These are the activations of a small neural network, seen along a few directions. Each row is one input.
In each table, some parts of the input vary, and every possible input appears once, in random order.
A made-up example of a description, with smaller parts first: one of 6 places along a line, together with either a single point or (one of 2 separate values, together with one of 5 places around a ring) or one of 11 places around a ring.
Shared parts are said once, and a part with two or three values counts as separate values.

Other details of the inputs shift rows strongly along two fixed directions, in all tables alike. That doesn't count.

Table:
x1: [ -6  22   8  -3  -1  -4 -15  13  11 -10  10 -10]
x2: [  5 -20 -20   3  15  16   5  -1   1   7 -20   3]
x3: [ -5 -22 -18  -5  21   3  -1   7   2   9 -53  -5]
x4: [-2 28  7 -5 -1 -1 -8 14 11  2  9 -5]
x5: [ -3  23   1   5  -2   2 -19   1  12  -1   3 -11]
x6: [  5 -24 -12   2  20  18   5   5  -3   4 -25   2]
x7: [ -4  -9  -4   0  -6  -8   7 -13  -8  -2  14   3]
x8: [ 1 -5  6 -4 -9 -8 15 -5 -9  4 14  9]
x9: [  6  -6   7  -8 -12   0   9  -9  -5  -1  15  14]
x10: [  1 -11   7   4  -9  -6   5  -6 -10  -8   8   3]
x11: [  5  -4   8   0 -15  -7  13  -7 -10   2  13  10]
x12: [-10  44   1   0   0  -2 -26  17  24  -5  10 -20]
x13: [  4 -13   7   1  -5  -2   1 -10 -10  -6   6   7]
x14: [ -4   6  -6   6  25  10  -8  21  11   8 -25 -18]
x15: [  1  -8  -2   5 -11  -9   8 -13  -7  -5  11   4]
x16: [  7  -2  10  -2 -11  -2   6 -13 -10   1  12  13]
Each input here is: either a single point or (one of 3 separate values, together with one of 5 places around a ring).
Question: Which other rows does x12 become when the choice among 3 separate values takes its other values? List them by row number.
Answer: x1, x4
Question: Which other rows does x16 become when the choice among 3 separate values takes its other values? List them by row number.
Answer: x5, x13

Table:
x17: [  2 -19  -5  -1  -6 -13  10 -12 -15  -4   7   7]
x18: [ -8   1  18  -7 -27 -19  -4 -17  -9 -18  44   6]
x19: [  8 -14  -5  -2  -8  -3  17  -9 -10   6   8  17]
x20: [-5  0  0  0  0 -8 -2 -5 -1 -4 10 -5]
x21: [  9 -25  -5   2   9   8  13  -8 -18   1  -6  15]
x22: [ -5  23  11   0  -3  -3 -19   3   8 -10   8  -6]
x23: [  0 -20 -12   4  11   4   3  -6  -5   8 -13   3]
x24: [ 5 -1  2  0  0  6 -1 -7 -3  5  5  1]
x25: [ -1   1   5   2   9  -1   4   8   2  15 -23  -2]
x26: [  1 -20   9  -5 -27 -15  10 -33 -24 -14  28  21]
x27: [  5 -18  -1  -3 -12  -6   4 -17 -15  -3   4  11]
x28: [ -6  21  11  -3 -11  -5 -19  -5   8  -6  15  -8]
x29: [ -4  20  17   0 -22  -5 -13  -8  11 -10  26  -8]
x30: [ -5 -24  -7  -8   3  -1   7  -4  -7  -4  -4   5]
x31: [-4 -2 -6  5  4 -1 -3 -4 -2  2 -7  1]
x32: [  0  33   0   6  14  14 -20  16  16   9 -16 -18]
x33: [ -1  -5  -8   2  10   3  -5  11  -2   2 -14  -5]
x34: [  7 -29   0   4  -5   3  15 -14 -15  -8   1  15]
x35: [ -4 -11   6 -10 -22 -13   5 -24 -12 -14  17  14]
x36: [  0  26  -1   6   6   2 -16  13  13   9  -5 -12]
x37: [ -3  -1 -10  -4  14  11  -9   5  11   6 -26 -10]
x38: [  1 -16   3 -11 -13 -11   3 -12  -8 -12   9  13]
x39: [ -4  26  23  -5 -10  -8  -9   4   8   3  -1  -8]
x40: [ 4 -5 -3  1  4  2  2  6 -8  3  0  1]
x41: [  0 -16 -17   6  19   5   7   2  -7   6 -23  -2]
x42: [ 5 -2 -4 -2  2  4  9  9 -3  5  0  5]
x43: [ -1  20  -5  10  10   4 -11  20  18   3 -15 -22]
x44: [  3   6 -17   6  25  15   8  18   7  15 -27  -7]
x45: [  6 -17 -16   1  23  20  14  14  -2  16 -22   3]
x46: [ -5  35   9   1 -10  -3  -8   5  14   1  18  -2]
x47: [ 12 -16 -10   3  18  12   5   6  -8   8 -20   5]
x48: [ 3 -5  2  5  6  9 -4  4  7 -2 -5 -4]
x49: [-5 -3 -2  2  4  0 -3  2 -5 -4 -3 -1]
x50: [-6 -8 -7 -4  2 -2 -2 -4  5  1 -7  0]
x51: [-13  27   0   0   1  -3 -19   8  20  -2  -7 -13]
x52: [  3 -13  -2   4  -4  -3  11 -14 -15   2   8  13]
x53: [ -7  20  -1  -2  14   7 -19  16  19  -3 -21 -13]
x54: [-8 -6 -5 -4  3  0  0  3 -1 -6 -8 -1]
x55: [ -6  27  18  -1 -23 -19  -5 -11  -2 -14  42  -1]
x56: [-4 32  8 -3 -5 -4 -5  8 16  0 22 -9]
x57: [  8 -11  -8  -1   4  11  15  -5  -8   9 -10  12]
x58: [ -7  31  11   2  -3  -1 -15  11   8  -5  15 -11]
x59: [  1 -11  -7   9   7   8   3   0   4   7 -11  -3]
x60: [  2 -20  -6  -9  -7  -4   6 -12  -9  -3  -7   9]
x61: [-3 15  7 -3 -9 -1  3  5  1 -4 18  4]
x62: [-7 -2 -6 -4  1 -7  2 -3  0 -6 -4 -2]
x63: [  9 -19  -3   0  12  10   7  -3  -9   5  -4   8]
x64: [ 4  4 -5  3  5 -2  2  4 -3  4  0 -4]
x65: [  8 -20 -14   3  21  11   0   7  -5   6 -30   2]
x66: [  5 -14  -7  -1   2   4  16  -7  -5  10   3  13]
x67: [  4  -5  -9   9  12  16   1   4   3   6 -27  -6]
x68: [  7 -18   8  -7 -18  -6  20 -19 -19  -9  27  28]
x69: [ -1   8   7   5 -17  -9  -4  -5   4  -5  15  -1]
x70: [ 0  2  1  5 -2  2 -3 10  4 -3 -2 -8]
x71: [  3 -20 -10   8   5   2  16  -5  -9   0  -9   2]
x72: [ -1 -14   4   4 -12  -3  10  -8 -11 -10  13   7]
x73: [  5  -1   3   3 -11   0  -1  -5   0  -3   1  -1]
x74: [  2 -16 -11   8  12   7   9   2   0   4 -12  -7]
x75: [-3  9 11 -2 -7 -4 -4 -1 -2 -5 25 -1]
x76: [ -4  -6  -3  -5 -11 -12  -1  -8  -1  -4   3   5]
x77: [ 6 11  8 -5 -8  0  0  4  4 -2 13  7]
x78: [ -3  28  15   0  14   5 -15  25  19   9 -25 -16]
x79: [ -8  28  12   1  15   4 -13  30  17  11 -24 -21]
x80: [-1 11  1  2  5 -2 -3  3  3  2 10 -8]
x81: [  7 -17   7   1 -15  -5   7 -11  -9 -11  13  11]
x82: [ -2   3   8  -2  -1  -2 -11  -3   2  -7  10  -1]
x83: [  2  -6   4   1  -8  -6   5 -14  -8   2  20   9]
x84: [  2 -29 -22  -2  16   1  13   2  -7   6 -30   1]
x85: [  2  34  10  -5 -13  -1 -11   6  14   1  14  -5]
x86: [ -1  33   1   0   1  -1  -7  18  17   4   5 -12]
x87: [-12  24   0  -4   5  -5 -17  11  21  -4  -1 -20]
x88: [ 10 -19  -4  -4   8  11  15  -1  -6   6  -2  14]
x89: [-2  1 -4 11  2  5  0  1  5  2 -9 -4]
x90: [ 11 -15  -7   1   4   7   7  -6 -12   8 -10   7]
x91: [ -4   1  -6  -4  17  10 -12  12  14   1 -22  -9]
x92: [ -7  17  11   3  -7   0 -12   9  13  -8  15 -14]
x93: [ -3   4   9  -1   4  -8   7   7  -1   7 -12  -6]
x94: [ -1 -23 -12  -6   5  -1   7   2  -8  -2 -15   4]
x95: [  3 -21 -11   3   3  -3   6  -7 -10   5 -11   8]
x96: [ -1  22  24 -12 -37 -14  -1 -19   1 -12  53  11]
Question: Changing only one part turns x35 into x54. The same change can be made to x24. Which row results?
Answer: x75
Question: Changing only one part turns x42 into x77. The same change can be made to x61. Which row results?
Answer: x68
Question: Describe the family of inputs behind these rows.
Answer: one of 5 places around a ring, together with either a single point or (one of 3 separate values, together with one of 5 places along a line)
Question: Which other rows does x52 become when the choice among 3 separate values takes its other values? List them by row number.
Answer: x36, x83
Question: Which other rows does x56 become when the choice among 3 separate values takes its other values? List them by row number.
Answer: x44, x86
Question: Which other rows does x56 become when the place on the line of 5 takes its other values? List them by row number.
Answer: x20, x74, x80, x87
Question: Which other rows does x21 become when the place on the line of 5 takes its other values? List them by row number.
Answer: x22, x34, x53, x68

Table:
x97: [ -4 -36 -15   0  18   9  14  -2 -17  -2 -16  11]
x98: [  4 -35   3  -2  -7   6   9 -17  -8 -11   2  11]
x99: [ -7   4  30  -9 -26 -17 -13 -20  -6 -27  48   6]
x100: [ -4 -10 -18  -4   8   3   3  -3   7   9 -20  -8]
x101: [  9   6 -12   5  15  13  -2  16  -3   5  -4  -4]
x102: [  8  -5 -13   3   7   9  14   3   6   6  -4   5]
x103: [ -1   0  19  -5 -31 -13  -4 -31  -3 -20  32   5]
x104: [11 -2 -8  7  8 20  2  7  8  9 -8 -1]
x105: [  5 -11   5  -3  -3   4  26  -2 -16   4   6  16]
x106: [  6  27  10   1   9  12 -10  24  15  12  -8 -10]
x107: [ -7  30  -6   1   4  -3 -17   9  27  -3 -11 -19]
x108: [ -4  24  13  -9 -29 -12   1 -10  10  -6  49   1]
x109: [  2 -18   0  -8  -6 -17  17 -13 -13  -2  -4  13]
x110: [ -3  14  15  -2  12  10 -17  18  16   1 -20 -14]
x111: [  8 -26  -3  -3  -3 -11  24 -15 -18   7  -5  24]
x112: [ -4  31  -4   7   2   0 -15   8  25   4  -6  -9]
x113: [ -2 -32 -14 -10   1 -10  15 -21 -21   1   3  11]
x114: [ -1  26   4  -2  -3  -5 -15  15   9  -2 -13 -15]
x115: [ -7  18   1  24   8  -6  -7  15  10   8  -5 -25]
x116: [  1   3 -10  -4  14   6   5   7   1  12   6  -3]
x117: [  3 -24   4  -5   4   3   5   5  -7   1 -17   7]
x118: [  4  16  20  -9 -21 -17  12  -3  -1  -6  35  12]
x119: [10  8 -8  5 -3 11  3  9  5  1  3 -2]
x120: [ -3  24  -7   5  16  -1 -16  11  13   7  -8  -8]
x121: [  1  15  32  -3 -27 -14  -5 -18  -5  -6  29  10]
x122: [-13  12  -4  -7  12   0 -16  15  14   1  -3 -15]
x123: [  9 -20 -10   8   0   9   3 -11  -4   9 -11  11]
x124: [12  3 -2  1  4  8 10 16 -5  8 -8  2]
x125: [  6  -2   0   9   2  12  -5  -8   5   6 -10   1]
x126: [ 5 15  3  3 -4 -2 -6  9  0  6 -9 -1]
x127: [ -8  31  -1   9  -1   7 -14   7  19   4  -5 -10]
x128: [ -3  29  -3   7   7  18  -4  16  19   4  -1 -12]
x129: [-10  18  26  -9 -27 -18 -24  -7   3 -25  46   0]
x130: [ -5  20  -3   1   8   3 -24  22  11  -9  -5 -16]
x131: [ -1   4   6  -5 -36 -19  -4 -20  -5 -21  30   4]
x132: [ -1  -9 -14  -3  14  -5   2  -4  -4  -1 -11   0]
x133: [ -1 -34 -19   0  16   4  16 -13 -23   1 -19   9]
x134: [ -7   5  -7  -3  16  -1 -10  14  10  -6  -8  -6]
x135: [ -4 -38  -7  -3  -8   2  21 -16 -14 -11   2  17]
x136: [  4 -14 -10   3   2   7  -3  -7   1   1 -17  -2]
x137: [  6 -33 -19   2   4  10   9   2  -6  -4 -21   5]
x138: [  7 -28 -18   4  21  17  25  -1 -21   9  -8  14]
x139: [ 10 -36  -6  -3   7   2  15  -9 -19   8 -27  12]
x140: [ -9 -12   0  17   7  -7   4  12   1  -4  -4 -19]
x141: [  1 -28 -10 -10   6  -6  19  -8 -14  11 -21   7]
x142: [ 17 -29  10  -3  -1   8  26 -12 -21   6   3  19]
x143: [  2 -21 -18   1   4   4  13 -11  -3  15 -12   8]
x144: [ -2 -17  -5   3  -1  -3  11 -17 -21   0   9  17]
x145: [  4   1  -6   7  13   9 -13   4  -1  10 -11  -1]
x146: [  2   5   8  -1   9   5  -7   3   3   4 -23  -9]
x147: [  1  23  -6   7   6   2 -20  12   5   3  -4  -9]
x148: [  3   8   2   8  14  11 -16   0   2   7  -8  -4]
x149: [ -2 -11  -1  -6   8  -4   8  10   2  -1 -17   5]
x150: [  6 -11  15  -3 -22 -12   7 -17 -16   0  16  21]
x151: [-10  10  20 -10 -27 -21   5 -17 -10 -14  24   7]
x152: [  6   2 -14   9   0   8  -4   3   3   5 -14  -1]
x153: [  2  34   5   4  11  12 -22  20  16   5   8 -14]
x154: [ -6  -7  -6  18   9  -8   4   5  -1   2 -12 -23]
x155: [ -2 -36  -5  -4   9   6  22   1 -16   2 -23  14]
x156: [ -6   7  -8   0   7   3  -8  13  21  -5 -13  -9]
x157: [ -1  16  -9   1   8   0 -18  10   3  -4 -11 -16]
x158: [ -5  32   7  22   8   0  -6  26  17   5   9 -31]
x159: [ 3  6  1 -8  6  4 12 11  3 16 -2 -1]
x160: [  4 -27 -11  -5   7  -1  22  -7 -15  20 -18  15]
x161: [12 -2 -3  8 11 24  3  3  8  8 -9 -3]
x162: [ -8  12  22  -6 -34 -13 -17 -11  10 -23  39   1]
x163: [ -7  -7  -2 -10  10   0   3  13   6   8 -18  -4]
x164: [ -2  -4  14  -8 -25 -20  -7 -25 -15 -18  36   9]
x165: [ -4  34  17  -6 -19 -18  -7  -4   6 -15  53   4]
x166: [ -5  26   7   2  12   5 -28   6  13  -3  -7 -21]
x167: [ 8  7  2  5 18 18 -6  8  3  5 -1 -5]
x168: [-10  20  -6   3   3   5 -10   4  15  -3 -13 -15]
x169: [-11  -6   6 -12 -25 -15   2 -14   4 -13  30   5]
x170: [  2 -17  12  -9 -24 -16   9  -7 -16 -15  16  15]
x171: [ -7  28   7   4   5   3  -8  13  10  10 -13  -6]
x172: [ -5  -7   4  -8 -19 -19   5 -24 -16  -2  35  15]
Question: Changing only one part turns x169 into x143. The same change can be made to x129. Which row results?
Answer: x145
Question: Describe the family of inputs behind these rows.
Answer: one of 4 places along a line, together with either a single point or (one of 3 separate values, together with one of 6 places along a line)
Question: Which other rows does x99 become when the place on the line of 4 takes its other values? List them by row number.
Answer: x148, x166, x167
Question: Which other rows does x99 become when the choice among 3 separate values takes its other values? List them by row number.
Answer: x98, x110
Question: Which other rows does x123 become when the choice among 3 separate values takes its other values? List them by row number.
Answer: x145, x150
